A small network was shown many inputs. Here are its activations along a few directions, one row for each input.
Each table varies a few parts of the input and shows all the possible inputs, shuffled.
Descriptions start from the smaller parts, as in this example, which fits no table here: one of 8 places around a ring, together with either a single point or one of 11 places along a line or (one of 3 separate values, together with one of 4 places along a line).
Shared parts are said once, and a part with two or three values counts as separate values.
In the rows, zero is written as 128.

Other details of the inputs shift rows strongly along two fixed directions, in all tables alike. That doesn't count.

Rows:
row 1: [179 103  97 146  84 118 132 167 166 114  76 158]
row 2: [134  99  96 146  99 104 142 153 137 140 112 143]
row 3: [116 121 139 115 165  89 112 148 168 104 118  73]
row 4: [161 118  76 133 125  98 158 168 154 102 100 130]
row 5: [114 127 119 145 101 129 105 127 129 155 128 144]
row 6: [ 84 161 126 133 137 153 108  87 105 164 148 127]
row 7: [194  96 101 125 127 118 169 196 183  68 116 144]
row 8: [120 133 116 133  88 163 150  87  29 166 148 176]
row 9: [ 88 102 184  97 146 119 118 130 192 116 149 104]
row 10: [ 70 144 143 111 170 117 121  96 136 151 142  92]
row 11: [120 134 109 163 115 130 142 105  66 166 155 137]
row 12: [193  98  99 141 105 134 170 178 146  92 133 150]
row 13: [112 133 142 115 180  86 123 147 175 108 119  87]
row 14: [106 157 147 124 166 115  96 131 160 120 128 101]
row 15: [166 139 100 150 119 122 122 165 143 115 114 128]
row 16: [ 95 126 165  88 168 136 131 113 174 116 156 101]
row 17: [ 79 141 180  77 166 132 115 103 132 135 128  97]
row 18: [176 112 129 111 124 113 143 182 142  93  95 123]
row 19: [174 134  94 161 104 140 139 130 103 129 107 169]
row 20: [142 124 128 127 114 140 145 127  73 137 128 158]
row 21: [175 122  92 163  89 145 129 130  96 124 106 155]
row 22: [149  94 131 110  95 116 136 166 138 120  96 147]
row 23: [109 122 183  83 163 111 100 134 145 103 118  79]
row 24: [167 138  99 173  87 155 137 110  70 152 126 168]
row 25: [117 120 160  87 169 113 136 146 207  78 135  93]
row 26: [142 146  95 161  87 159 139  85  66 158 129 177]
row 27: [ 82 157 143 148 126 152  85  69  65 174 172 122]
row 28: [ 85 165 130 136 133 143 106  85 100 156 151 128]
row 29: [121 148 137 117 146 134 116 106 151 132 109 118]
row 30: [ 72 126 180 121 144 157 114  68  89 151 197 111]
Description of these inputs: one of 5 places around a ring, together with either a single point or one of 5 places along a line.
Changing only the place on the ring of 5 turns row 12 into row 11. The same change can be made to row 9. Which row results? -> row 2
Which other rows agree with row 5 in the place on the ring of 5? List them by row number. -> row 6, row 14, row 15, row 27, row 28

Rows:
row 31: [133 128 115 114 117  95 110 158 167 128  78 118]
row 32: [111 130 152 138 120 153 135 109  46 161 164 140]
row 33: [106 163 126 159  99 170 102  81  96 174 150 155]
row 34: [160 115 132 120 134 117 115 161 140  94 101  98]
row 35: [ 62 143 175  99 166 111  78 107 189 150 114  88]
row 36: [ 85 174 178  88 180 117  72 103 165 130 106  85]
row 37: [161 114 116 115 124 124 134 151 115 107  91 115]
row 38: [ 93 148 173 107 164 106  99 110 127 126  97  95]
row 39: [165 113  93 169  74 115 138 142  99 137 107 168]
row 40: [138 113 106 116 111 152 166 130 133 112 146 157]
row 41: [129  87 104 120 108 134 164 143 137 124 142 158]
row 42: [100 125 128 156 103 145 131  74  75 179 140 167]
row 43: [135 140 110 177  82 151 125  97  25 167 130 173]
row 44: [130  94 106 112 100 118 161 148 120 124 133 148]
row 45: [112 103 133 116 115 115 136 144 138 122 151 127]
row 46: [139 142 136 148 122 137 121 118 148 117 123 138]
row 47: [ 72 181 124 148 189 129 120  80 149 141 177  83]
row 48: [156 134 120 130 125 127 140 134 162 104  94 140]
row 49: [157 113 115 125 113 136 165 150  73 131 120 153]
row 50: [163 136  96 144 102 120 104 170 127 123  82 138]
row 51: [145 117 118 131 110  97 136 145 138 123  85 136]
row 52: [149 125 145 115 143 132 118 141 189  86 122  96]
row 53: [108 170 148 130 138 138  78 103 122 147 128 122]
row 54: [156 100 119 108 121 102 137 159 158 103  92 107]
row 55: [ 77 116 174 112 147 138 140  93 110 163 167 126]
row 56: [101 119 172 108 147 108  98 120 154 123 133  77]
row 57: [113 131 114 160  97 142 101 113 121 170 133 155]
row 58: [157 103 102 126 106 128 146 173 118 100 127 143]
row 59: [134 129 123 129 113 164 141  91 101 137 140 138]
row 60: [102 112 150 140 123 146 112  92 115 151 160 122]
row 61: [162 127 143 117 143 130 140 156 135 102 135 130]
row 62: [111 115 142 144  99 140 144 107  61 170 172 150]
row 63: [148 110 125 146 121 106 120 153 178 111 103 135]
row 64: [108 109 125 143 103 160 136  75  70 172 156 150]
row 65: [163 117 136 122 133 135 153 164 171  94 135 129]
row 66: [152 164  77 147 178 102 134 151 161  99 124  98]
row 67: [189 136  94 163  96 135 134 141 101 115 105 172]
row 68: [134 116 134 110 134 137 141 150 183  87 149 124]
row 69: [142 152  68 157 158  99 137 156 126 117 119 100]
row 70: [142 128 109 138 102 104 102 162 159 132  93 129]
row 71: [141 125 125 119 126 141 137 136 122 106 153 144]
row 72: [149 117 117  97 136 129 149 153 144  91 125 137]
row 73: [156 143  94 135 103 144 128 139 149 130  95 152]
row 74: [184 119  98 133 104 152 176 143  72 127 129 177]
row 75: [161 141 131 116 146 110 124 142 152  95  82 128]
row 76: [151 132 126 118 130 146 130 109  98 121 122 130]
row 77: [141 101 141 100 134  98 157 168 154 112 113 116]
row 78: [102 149 194  96 182 126  82 102 157 106 140  68]
row 79: [ 64 161 107 161 155 110 123  80  91 177 176  99]
row 80: [110  95 131 124 122 130 137 139 156 121 161 137]
row 81: [ 78 162 152 116 138 133  85  92  89 170 112 113]
row 82: [ 65 129 187  68 181 112 112 122 149 113 138  76]
row 83: [ 90 141 175 107 150 155 143  84 110 148 168 124]
row 84: [144  94 142 123 136 116 146 169 176 109 136 124]
row 85: [109 140  67 181 139 123 146 110 116 160 165 132]
Changing only one part turns row 69 into row 47. The same change can be made to row 32. Which row results? -> row 65
Changing only one part turns row 38 into row 48. The same change can be made to row 37. Which row results? -> row 59
What is each input in this table made of? -> one of 5 places around a ring, together with either a single point or (one of 2 separate values, together with one of 5 places along a line)
Which other rows agree with row 45 in the place on the ring of 5? List them by row number. -> row 31, row 39, row 44, row 51, row 54, row 56, row 62, row 70, row 77, row 79
Which other rows does row 68 become when the choice among 2 separate values takes its other values? List them by row number. -> row 40
